Each row has a name. After each piece below comes the name of the row it's from, unless a question asks for something else. Each question is about the rows just above it. Places in a row count from 1.

[ 46.6   8.4 -80.7   8.4] -> Dek
[ 46.6   8.4 -80.7  35.1] -> ror
[ 46.6   8.4 -80.7  34.6] -> Gebu
Where does [  8.4 -80.7  35.1] start? Give its row and place. -> ror, 2
asked: [ 46.6   8.4 -80.7  35.1] -> ror

[-16.3   9.4  13.9  13.7  36.1 -18.9 -34.3 -25.0 -14.3   0.9   2.0 -27.0
   1.7 -10.7 -26.9 -39.0 -10.6   7.9  17.4 -18.9 -10.0 -24.5 -34.2 -35.5
   1.0   1.5   9.1  43.2 -30.8  -4.3   4.3   4.1  11.9  29.7  27.5   5.7
  11.5  -2.4  -3.2 -13.4  25.0 -17.4  -6.5   7.9  -0.5 -22.2 -29.1 -11.5
  12.3   6.6  -4.6  -5.9  16.9   2.8 -25.2   7.3  15.8   2.2  -0.9  45.3
  -5.0  -9.8]  Dilid
[  0.2 -12.9 -26.5  -7.9  17.8  -1.0 -24.6  -4.5  48.7  -4.7   7.6  -1.0
  13.7  43.6  25.2  28.6 -35.1  -1.2  13.9  32.2   6.1  25.1  13.5  -1.3
  32.2  19.9  14.3 -28.9 -42.4  -1.0   0.2 -20.9 -22.9 -16.8  -2.5  10.0
  -1.0  -9.8 -16.5  -5.0  11.0  -0.9  -2.7   8.7   3.4 -15.5  10.2  21.0
 -11.9   5.9   0.3   9.2  40.5   2.7  46.7  23.8  -0.4  23.9  -3.1   0.8
   7.3 -15.9]  Ribef
[  6.7  -0.4   7.6  12.5  20.1   3.3 -49.8  -7.3  -8.3  -6.7 -14.8 -17.6
  11.2  10.1   8.3  15.6  18.9  -5.4  21.0  13.0   8.5 -20.0   8.2  -5.3
  18.2  -1.1   0.3 -47.9  17.6   1.0  21.6  10.0  -3.3 -22.0 -25.3  -3.1
   8.3   3.3  21.3  40.9  24.4  31.1  -1.9   7.0 -19.2 -12.9 -21.0 -13.9
  21.4 -14.1   1.6   0.9   8.0   9.3   0.9 -19.9 -13.7  22.9   5.4   4.6
  21.4  -1.5]  dile
[  9.9 -13.9   1.2   3.4   6.2   2.3  29.2 -18.0  -3.4   4.5 -17.0  -1.9
  31.5 -79.3  22.5  38.0   1.3   0.7  32.2  25.1  13.5   6.1  32.2  13.9
  -1.3  25.9  13.2  -6.4   7.3  -4.6 -22.7  -0.1  -0.1 -17.9  -8.4  -2.7
  -7.7   1.5 -39.3  -3.6   1.2  -6.4   0.8  -5.3   6.2  -6.0 -20.3   5.4
 -10.0 -17.9   6.0 -13.2 -52.5  16.1  27.6 -13.5  -5.4   7.3   5.6   2.3
   1.2   5.8]  Fipu
[-25.4 -29.4 -12.4  -1.2   1.2 -20.6 -19.1   4.1 -11.3   8.4  17.4  -2.2
  -7.0 -41.5 -34.4  -6.2 -12.1   8.3  -0.1  -5.7 -25.1 -15.9 -32.8  19.6
  20.3  37.6   4.2 -11.1  -2.3  -7.0  -1.9  14.5  -5.9  34.6  23.1  -4.5
  11.0 -12.0  17.3  -1.1 -11.8  -8.0  35.0 -14.6 -22.2 -18.6  -1.4  -8.8
   7.7  -5.8   9.3  14.9 -22.8  35.4   7.3  18.1   2.9  24.6  -4.7  -8.3
 -11.7  -4.3]  sopo
[-16.3   9.4  13.9  13.7  36.1 -18.9 -34.3 -25.0 -14.3   0.9   2.0 -27.0
   1.7 -10.7 -26.9 -39.0 -10.6   7.9  17.4 -18.9 -10.0 -24.5 -34.2 -35.5
   1.0   1.5   9.1  43.2 -30.8  -4.3   4.3   4.1  11.9  29.7  27.5   5.7
  11.5  -2.4  -3.2 -13.4  25.0 -17.4  -6.5   7.9  -0.5 -22.2 -29.1 -11.5
  12.3   6.6  -4.6  -5.9  16.9   2.8 -25.2   7.3  15.8  -7.2  -0.9  45.3
  -5.0  -9.8]  pil
[  8.1  14.5 -28.5  -2.3 -15.4 -12.5   5.4 -20.1  48.3  -5.5   5.0 -26.3
 -15.7  -6.5  19.0  26.4  10.8  15.9 -15.7   2.3  -4.6  -5.9  -7.8 -24.8
   4.5  34.3  -0.7   7.3  26.2   1.9   6.0  -0.3  -2.6  12.7   1.6   3.5
   8.8   4.9 -13.5 -33.3   1.5 -19.1  -4.2   0.5  16.8  15.7 -31.1 -31.0
  -0.1  19.8   0.4 -13.2 -52.5  16.1  49.2 -18.6  14.8  35.8   2.9  48.6
  -2.4   6.6]  Teme
[-16.3   9.4  13.9  13.7  36.1 -18.9 -34.3 -25.0 -14.3   0.9   2.0 -27.0
   1.7 -10.7 -26.9 -39.0 -10.6   7.9  17.4 -18.9 -10.0 -24.5 -34.2 -35.5
   1.0   1.5   9.1  43.2 -30.8  -4.3   4.3   4.1  11.9  29.7  27.5   5.7
  11.5  -2.4  -3.2  -0.3   1.0  15.1  12.6  10.5 -11.1  11.6  -3.1   8.8
  -4.8  -2.2   4.6  -6.9  27.6 -20.8 -23.2  -0.2  18.7  -1.3   5.5  29.7
  10.0 -15.2]  doni
[-16.6  48.9 -24.3 -15.8   7.3  -2.8  -6.2  14.2  -1.5  -8.8  -0.9 -39.3
   5.2 -60.8  25.5  47.2   3.4   7.3 -20.5  24.4   2.0  21.8  -2.2 -33.0
 -32.5  28.8  11.1  24.8  -1.1  -0.2 -15.2 -16.3  15.0   4.6  -5.9 -11.8
   6.8  12.3  -0.6  22.8 -31.3 -78.9   0.8  11.0 -35.3  -1.9 -33.6  -3.1
   9.7 -17.7  -9.9  -0.7  17.2  -9.2 -44.4 -18.2 -23.3 -20.3 -15.4 -10.8
  22.9   4.0]  fofe
[-12.3  -1.5  -9.7  13.3  -9.0  -6.8 -56.0  -0.1   7.8  -5.5 -11.5  27.3
  11.8  -7.0 -50.0   8.5  36.5  -8.0 -10.3  18.1   2.2 -11.5   4.0  18.6
  17.0 -11.0 -25.2 -47.1   4.8  -3.1  14.2  23.9  -3.5 -19.8  10.2  -4.0
   8.0   2.7 -12.6  12.4  59.5 -48.8 -23.4  15.3  18.0   1.7  23.7   8.8
   9.8  -0.2  -3.3 -14.4  -4.2   0.7 -24.9  17.3  -6.1  -5.4 -10.2  20.2
 -10.5 -15.0]  med
[13.9 32.2  6.1 25.1 13.5 -1.3 32.2] begins in row and place -> Ribef, 19
Where do [  9.9 -13.9   1.2   3.4   6.2   2.3  29.2 -18.0  -3.4   4.5 -17.0  -1.9
  31.5 -79.3  22.5  38.0   1.3   0.7  32.2  25.1  13.5   6.1  32.2  13.9
  -1.3  25.9  13.2  -6.4   7.3  -4.6 -22.7  -0.1  -0.1 -17.9  -8.4  -2.7
  -7.7   1.5 -39.3  -3.6   1.2  -6.4   0.8  -5.3   6.2  -6.0 -20.3   5.4
 -10.0 -17.9   6.0 -13.2 -52.5  16.1  27.6 -13.5  -5.4   7.3   5.6   2.3
   1.2   5.8] appear? -> Fipu
Where does [-3.2 -0.3  1.0 15.1] start? Give its row and place. -> doni, 39
Row and place where [-24.8   4.5] starts: -> Teme, 24
Where does [  8.5  36.5  -8.0 -10.3  18.1   2.2] start? Give its row and place. -> med, 16
Where does [  2.7 -12.6  12.4  59.5 -48.8 -23.4  15.3  18.0   1.7  23.7   8.8   9.8] start? Give its row and place. -> med, 38

[-20.6  48.4   8.9 -29.8 -44.2] -> Rifo
[ 3.5 15.1  0.3 26.4 52.1] -> gak
[ 15.2   0.3  26.4  52.1 -44.2] -> fivot
[ 0.3 26.4 15.2 30.7 48.0] -> Futoz
[  3.5  15.1 -11.8  10.2   2.5] -> Suta
Row and place where [15.1  0.3 26.4 52.1] starts: -> gak, 2
Row and place where [15.1  0.3 26.4] starts: -> gak, 2
Row and place where [15.1  0.3] starts: -> gak, 2
[30.7 48.0] begins in row and place -> Futoz, 4
[15.2  0.3 26.4] begins in row and place -> fivot, 1
asked: [ 15.2   0.3  26.4  52.1 -44.2] -> fivot
[  3.5  15.1 -11.8  10.2] begins in row and place -> Suta, 1

[-16.6  26.9  -7.9  13.6   8.9 -12.0  25.8] = toze
[-14.0 -40.5   3.7  -9.7  -0.4 -17.8 -32.8] = tev
[ 23.8   4.4  -6.3 -16.6 -10.2 -23.8  44.6] = Sabod
[ -8.0   5.3  22.1  -7.0   0.7  18.6 -49.6] = kogu
[-24.9  27.1  -5.0  -9.8   1.2  -7.3  12.9] = guv
[-24.9 -34.4 -40.5 -17.8  -0.4   3.7  12.9] = zami
[-14.0 -40.5   3.7 -34.4  -0.4 -17.8 -32.8] = Kamoz
[-24.9  27.1  -5.0 -10.9  -1.1  -7.3  12.9] = buz
[ -7.6  -5.6  25.0 -10.9  -1.1  13.2 -59.0] = debeb
Where does [-40.5   3.7 -34.4  -0.4 -17.8] start? Give its row and place. -> Kamoz, 2
[ -6.3 -16.6] begins in row and place -> Sabod, 3
Where does [-34.4 -40.5 -17.8  -0.4   3.7] start? Give its row and place. -> zami, 2
asked: [-14.0 -40.5   3.7 -34.4  -0.4 -17.8 -32.8] -> Kamoz
asked: [ -7.6  -5.6  25.0 -10.9  -1.1  13.2 -59.0] -> debeb

